Each row below holds a small network's activations on one input, seen along a few directions.
In each table, some parts of the input vary, and every possible input appears once, in random order.
Descriptions start from the smaller parts, as in this example, which fits no table here: values(2) and (point or ring(9) or (line(4) and ring(5))).
Shared parts are said once, and a part with two or three values counts as separate values.
(in the rows, 128 means zero)

Table:
x1: [124  68  87 118 109 111 135 140 142 146 136]
x2: [123 175 140 186 143 130 167 105 106 106 141]
x3: [145 196 142 184 143 164 154 119 109 145 120]
x4: [104 152 117 164 126  88 149  92 117 103 159]
x5: [148 203 124 145 126 179 119 118 101 148 116]
x6: [113  65  99  90 114 142 115 136 150 134  97]
x7: [129 156 141  83  84 180  73 125 138 106 122]
x8: [124 111  86 144 115  77 137 118 134 121 158]
x9: [131  87 184 160 215  72 176 166 127 143 132]
x10: [146 199 129 104  97 185  96 119 124 129 119]
x11: [139  17 159  88 178  49 132 162 147 147 146]
x12: [110 106 128  70  87 159  83 135 140 109  91]
Describe the family of inputs behind these rows. -> values(2) or ring(10)
List by row number the other inputs of the same sort as x9. -> x11

Table:
x13: [139 196 152 170 168 126 153 113 104 142 133]
x14: [139  69 103  91 125 126 114 147 143 155 115]
x15: [121 177  64 160  75  93 120  69 115  89 186]
x16: [121 184 125 191 153 132 170 116  85 133 123]
x17: [126  73 123  90 127 118 114 140 143 136 116]
x18: [113 172 155 118 104 164 103 113 128  82 120]
x19: [138 162 111 114  94 179 106 127 130 137 111]
x20: [166 206 184 156 177 130 136 120 103 145 149]
x21: [107  82 111 192 156  88 193 147 132 135 129]
x22: [120  75 132  90 129 115 114 137 142 126 116]
x23: [145 160 101 113  93 183 107 131 131 147 110]
x24: [110  80 150  90 134 108 115 132 142 105 119]
x25: [132  71 113  90 126 122 114 143 143 146 115]
x26: [126 166 130 115  97 173 105 121 129 115 113]
x27: [122 167 111 207 137 143 192 101 100 138 122]
x28: [147  67  93  91 124 130 114 152 143 164 116]
x29: [132 164 121 115  95 176 105 124 130 126 112]
x30: [114  77 141  90 131 111 115 134 142 116 117]
x31: [164 114 196 141 196  82 141 156 125 146 162]
x32: [130 110 155 159 191  79 156 156 136 142 143]
x33: [107  92  76 129  96  35 141 102 144 109 194]
x34: [117 170 147 117 101 167 103 115 128  93 117]
x35: [153 158  91 113  93 186 108 134 131 157 110]
x36: [106  82 158  90 137 105 116 131 142  95 121]
x37: [121 168 139 116  99 170 104 118 129 104 115]
x38: [110  86 147 179 169  88 171 150 107 144 145]
Describe the family of inputs behind these rows. -> values(2) and (point or line(4) or line(8))
Changing only the values(2) part turns x25 into x19. The same change can be made to x24. Which row results? -> x34
Change only the values(2) part in x23. List by row number the other rows that result. -> x14

Table:
x39: [158 193 126 184 137 171 163 126 133 157 106]
x40: [144 225 208 140 156 179 142 111 121 111 130]
x41: [ 93  76 125 117 113  68 141 148 146  90 121]
x42: [116  85 136 152 181  66 150 125 103 176 150]
x43: [147  55 106 110 161  83 153 113 152 147 163]
x44: [ 89  75 136 142 136  70 147 143 135  87 116]
x45: [140  72 113 127 171  69 159 117 127 169 158]
x46: [109 187 139  84 142 197  95 100 106 103  69]
x47: [167 224 134 196 162 153 173 138 105 153 131]
x48: [137 188  47 132 141 167 122 133  93 143  70]
x49: [141 118  61 152  66 213 105 113 153 151  82]
x50: [113  82 155 168 184  80 161 140 116 159 134]
x51: [208  62 170  53 138 134  90 210 127 189 105]
x52: [114  61 118 106 125  80 135 128 165 101 137]
x53: [135 204 193 123 122 197 119 116 111 106 117]
x54: [129  50 120 102 136  76 144 122 150 125 159]
x55: [113  68 154 174 176  99 167 154 125 130 129]
x56: [109 133  60 105  28 169  97  99 153 121 154]
x57: [136 196 115 162  71 129 103  96 128  95 175]
x58: [103 124 138  95  66 244  84 137 129 118 103]
x59: [147 226 127 174 105 113 114 101 106  92 196]
x60: [114  99 178  30 138 108  36 175 180 135 109]
x61: [105 197  61  88  66 118 101  90  81 115 136]
x62: [105  71 151 156 152  87 172 137 127 101 120]
Describe the family of inputs behind these rows. -> values(2) or ring(10) or (values(3) and line(4))
Change only the line(4) part in x58. List by row number the other rows that result. -> x40, x46, x53
Change only the values(3) part in x53. List by row number the other rows that result. -> x39, x57

Table:
x63: [143 195 153 150 136 184 131 127 112 134 110]
x64: [107  58  95 138 127  67 153 128 145 117 151]
x65: [123   7 112  20  77 128  52 153 161 163  93]
x66: [130 198 110 147 101 162 121 103 113 120 129]
x67: [114  64 112 133 143  69 151 133 138 126 144]
x68: [135 198 126 147 117 170 125 112 112 127 120]
x69: [140 196 143 148 131 179 129 122 112 132 113]
x70: [121  70 130 129 158  74 149 139 135 132 139]
x71: [137  80 167 126 181  86 147 158 135 141 135]
x72: [128 198 103 147  93 160 120  99 114 116 135]
x73: [117 138 115  16  35 227  26 126 151 101  78]
x74: [133  78 158 126 176  83 147 153 135 139 136]
x75: [145 193 163 151 141 189 133 132 113 136 108]
x76: [126 196  97 148  84 158 119  95 116 111 142]
x77: [132 199 118 147 110 166 123 108 112 123 124]
x78: [129  75 148 127 171  80 148 148 135 137 137]
x79: [141  82 177 126 185  90 146 164 135 142 134]
x80: [125 195  91 148  75 156 119  90 120 105 149]
x81: [137 197 135 148 124 174 127 117 112 129 116]
x82: [117  67 121 131 151  71 150 135 136 129 141]
x83: [110  61 103 136 135  68 152 130 140 122 147]
x84: [125  73 139 128 165  77 148 143 135 135 138]
Changing only one part turns x76 into x83. The same change can be made to x80. Which row results? -> x64
Describe the family of inputs behind these rows. -> values(2) and (point or line(10))
Change only the values(2) part in x68. List by row number the other rows that result. -> x84

Table:
x85: [124  59 143 129 169  70 153 150 139 137 138]
x86: [121 179 101 144 100 134 131  93 115 104 146]
x87: [147 215 133 167 143 176 142 114 103 146 117]
x88: [150 210 146 173 136 158 144 111  98 141 135]
x89: [141 203 135 170 129 138 141 120 113 125 147]
x90: [131 191 125 165 115 132 131  98 115 109 158]
x91: [125  83  99  87  98 126 102 134 145 131 125]
x92: [124  51 157 141 192  53 167 153 134 136 141]
x93: [147 172 176  47 104 221  52 147 132 128  80]
x94: [137 201 126 159 126 189 133 118 111 138 105]
x95: [119 176 128 129  90 188 112 110 127 109 121]
x96: [132 185 128 145 100 193 122 122 116 117 108]
x97: [126  88  92  81  87 135  94 130 144 129 122]
x98: [125  75 114 101 121 107 120 140 145 135 130]
x99: [124  67 129 115 145  88 137 146 143 136 134]
x100: [107 175  97 133  92 144 111  97 112 112 123]
x101: [123  47 164 147 202  45 173 154 131 136 142]
x102: [125  79 106  94 109 117 111 137 145 133 127]
x103: [124  63 136 122 157  79 145 148 141 137 136]
x104: [124  71 121 108 133  98 128 143 144 136 132]
x105: [124  55 150 135 181  61 160 151 137 137 140]
x106: [115 173 111 124  86 165 109 101 127 104 110]
Describe the family of inputs behind these rows. -> point or ring(10) or line(11)
A walk changes only the ring(10) part. It starts at x88 and steps to x87. List the rest of the walk in order. -> x94, x96, x95, x106, x100, x86, x90, x89
